These are the activations of a small neural network, seen along a few directions. Each row is one input.
Each table varies a few parts of the input and shows all the possible inputs, shuffled.
A made-up example of a description, with smaller parts first: values(2) and (point or line(9) or (line(4) and ring(8))).
Shared parts are said once, and a part with two or three values counts as separate values.
(in the rows, 128 means zero)

Other details of the inputs shift rows strongly along two fixed directions, in all tables alike. That doesn't count.

Rows:
row 1: [ 88 128 169 100 193 135 151  41 143  77 120 138 137]
row 2: [112  92 119  72 196 154 200 102 147 158 102  51 204]
row 3: [150 152 115 147 121 117 126 168 104 156 119 100 123]
row 4: [143 103 108 155  55 130  83 184 161 125 183 192  76]
row 5: [ 84  84 161  96 225 153 160  50 137  80 109 120 178]
row 6: [137 137 106 111 107 119 145 147 139 167 122 118 132]
row 7: [ 92  79 157 147 142 150  85  87 158  41 189 208  86]
row 8: [135 146 127 148 112 135 109 143  99 128 133 124 103]
row 9: [ 90  98 146 118 165 143 124  73 155  75 163 152 117]
row 10: [163 160 109 154  38 102  95 185 135 165 142 174  88]
row 11: [111 143 157 116 162 123 144  82 128 110 103 133 139]
row 12: [ 99 144 168 182 144 132  60  88 119  29 180 195  57]
row 13: [154 150 113 136 115 126 133 167 102 165 114  91 126]
row 14: [104 143 156 132 188 146 128  82 101  86 121 107 131]
row 15: [141 120  92 113  90 126 137 162 150 175 139 118 123]
row 16: [122 130 123 125 102 123 120 131 136 135 141 152 101]
row 17: [161 113  94 143  49 119  98 196 155 161 149 170 105]
row 18: [109  84 115  91 159 145 169 114 143 160 120  88 169]
row 19: [152 154 112 135 137 111 136 158  96 166 109  76 144]
row 20: [104 118 147  97 188 141 179  85  99 116  92  65 185]
row 21: [152 145 113 124 130 134 144 155  97 168 107  76 144]
row 22: [160 154 109 112 113 106 171 162 116 198  63  79 186]
row 23: [100 102 160 113 198 141 141  60 127  74 104 130 166]
row 24: [152 152 102 109  81 108 146 166 138 198 113 117 134]
row 25: [107 144 162 192 129 125  39  94 118  22 196 207  45]
row 26: [151 147 114 116 109 102 161 150 112 188  60  92 165]
row 27: [167 129 101 155  50 107  96 195 140 153 133 164 114]
row 28: [144 130 127 149  84 132 105 158 129 107 161 147 103]
Description of these inputs: values(2) and (point or line(4) or ring(9)).
The inputs of row 28 and row 20 match in every part but the values(2) part. If row 2 is changed in the same way as row 28 into row 20, which row does it become?
> row 18
Change only the values(2) part in row 24. List by row number the other rows that result.
> row 1
Change only the values(2) part in row 25. List by row number the other rows that result.
> row 19

Rows:
row 29: [120 149 151 149 210 158 130 102  98  73 168  72 128]
row 30: [110  99 144 134 133 146 104  91 188  62 182 202  94]
row 31: [144 119  98 135  63 114 127 193 101 186 109 104 124]
row 32: [140 102 118 109 130 130 154 138 150 152  98 113 182]
row 33: [125  97  83 100 107 140 149 170 131 200 136  90 126]
row 34: [101 158 173  84 238 128 189  42 127 113  76  80 184]
row 35: [112 128 161 165 134 139  75  88 108  48 153 182  85]
row 36: [145  91  81 135  69 125 126 207 119 199 120 110 121]
row 37: [ 95 119 126  84 174 145 177  96 119 156 110  65 155]
row 38: [113 129 138  65 170 127 197  77 150 142  86  87 191]
row 39: [122 159 176 162 136 110  84  87 132  48 134 208  96]
row 40: [164 140 111 158  18 100  90 181 156 137 143 207  92]
row 41: [114 157 166 175 141 112  72  82 104  47 138 186  81]
row 42: [154  80  75 119  75 122 137 203 141 204 121 106 155]
row 43: [160 144 129 163  57 110  89 166 139 120 137 202 102]
row 44: [125 181 130 146 112 100 105 123 113 134 132 136  85]
row 45: [109 132 174 110 194 141 156  58 148  79 126 144 149]
row 46: [127  85  87  78 130 138 167 152 156 190 131  88 168]
row 47: [158 142 113 154 157 146 126 181  63 139 111  41 151]
row 48: [121 147 126 135 111 131 107 122 117 129 148 138  91]
What is each input in this table made of?
> values(2) and (point or ring(9))
The inputs of row 47 and row 29 match in every part but the values(2) part. If row 31 is changed in the same way as row 47 into row 29, which row does it become?
> row 37
Change only the ring(9) part in row 30. List by row number the other rows that result.
> row 33, row 34, row 37, row 38, row 44, row 45, row 46, row 48

Rows:
row 49: [143 141 144 131 141 138 139 131 114 125 108 114 154]
row 50: [101 116 144 133 137 139 119  98 140 105 147 155 106]
row 51: [118 116 143 138 147 131 111 114 144  87 150 161 122]
row 52: [144 146 105 117 109 105 146 161  97 189  70  85 146]
row 53: [114 112 129 103 172 131 157 115 126 156  99  91 160]
row 54: [113 127 149 147 137 123 107 103 111  87 128 149 119]
row 55: [124 109 118 112 146 135 133 126 129 143 124 116 143]
row 56: [114 121 144 124 123 135 121 104 142  91 154 162 106]
row 57: [121 117 116 111 125 138 140 128 128 155 121 111 139]
row 58: [115 100 138 129 148 140 114 114 136  91 149 154 117]
row 59: [120 112 120 113 122 141 141 138 126 144 122 116 134]
row 60: [126 108 131 105 192 137 170 107 133 136  95  74 197]
row 61: [165 137 105 162  24 108  84 195 153 135 164 184  83]
row 62: [117 120 154 146 143 127 110 100 112  80 126 137 134]
row 63: [124 146 153 139 156 133 122 101 128  95 121 142 117]
row 64: [126 145 133 153 114 130 101 136 114 104 170 146  84]
row 65: [153 141 100 115  77 107 146 180 130 193 110 115 142]
row 66: [132 141 124 119 118 112 143 133 140 154 116 130 132]
row 67: [117 119 138 132 154 132 110 102 147  91 148 156 126]
row 68: [149 114  84 103  98 133 171 182 118 211  86  61 169]
row 69: [152 159 102 169  44 109  71 194 124 146 173 160  47]
row 70: [108 128 147 121 140 130 130  85 143 103 143 152 109]
row 71: [114 129 140  90 192 128 173  78 137 128  97  92 182]
row 72: [123 133 129 133 136 119 122 114 110 121 107 125 134]
row 73: [168 151  88 141  68 114 131 206 101 201 127  79 119]
row 74: [127 141 154 144 143 138 117 110 120  86 137 157 119]
row 75: [144 129 112 123  77 127 129 155 140 142 138 133 116]
row 76: [123  92 134 140 142 141 117 121 137  91 151 146 123]
row 77: [115 125 132  85 169 135 173  87 128 149 102  83 170]
row 78: [124 147 126 148 127 131  98 125 122 105 164 139  90]
row 79: [129 143 146 139 153 137 115 101 129  92 131 147 122]
row 80: [135 131 115 130 123 112 134 150 136 161 117 123 134]
The inputs of row 76 and row 55 match in every part but one. If row 62 is changed in the same way as row 76 into row 55, which row does it become?
> row 72
What is each input in this table made of?
> line(4) and (values(3) or ring(5))
Change only the values(3) part in row 63. List by row number the other rows that result.
> row 52, row 69

Rows:
row 81: [151 129 114 127  62 128 127 158 150 164 160 157 107]
row 82: [111 122 166 132 190 143 142  89 112  67 109 127 163]
row 83: [140 116  85  83  98 123 163 162 135 224  84  85 167]
row 84: [132 142 101  91 137 126 182 151 101 204 105  41 157]
row 85: [ 93 114 158 115 148 124 129  71 145  77 119 156 143]
row 86: [117 118 171 137 203 148 123  81 138  39 156 141 145]
row 87: [140 159 137 136 139 121 121 127 131 131 136 118 109]
row 88: [123 162 144 171 105 121  78 124 122  81 152 183  64]
row 89: [115  93 120 122 159 147 140 128 127 127 126 106 146]
row 90: [123 129  90 134  76 114 114 181 112 182 140 122  85]
row 91: [146 105 123 173  63 125  68 157 118 110 159 183  96]
row 92: [100 128 142 138 154 125 118  92  99  95 123 134 109]
row 93: [132 110 121 122 152 144 144 138 133 126 133  96 144]
row 94: [140 142 135  94 176 124 176 102 151 154  94  88 186]
row 95: [158 149 113 143  57 106  96 160 146 138 124 183  97]
What is each input in this table made of?
> values(3) and ring(5)
Change only the values(3) part in row 81. List by row number the other rows that result.
> row 84, row 93
Start at row 94 and move only the ring(5) part, one step at a time. The first step leads to row 81. Which rows follow, in order?
> row 83, row 85, row 95
Change only the values(3) part in row 92. List by row number the other rows that result.
> row 85, row 91
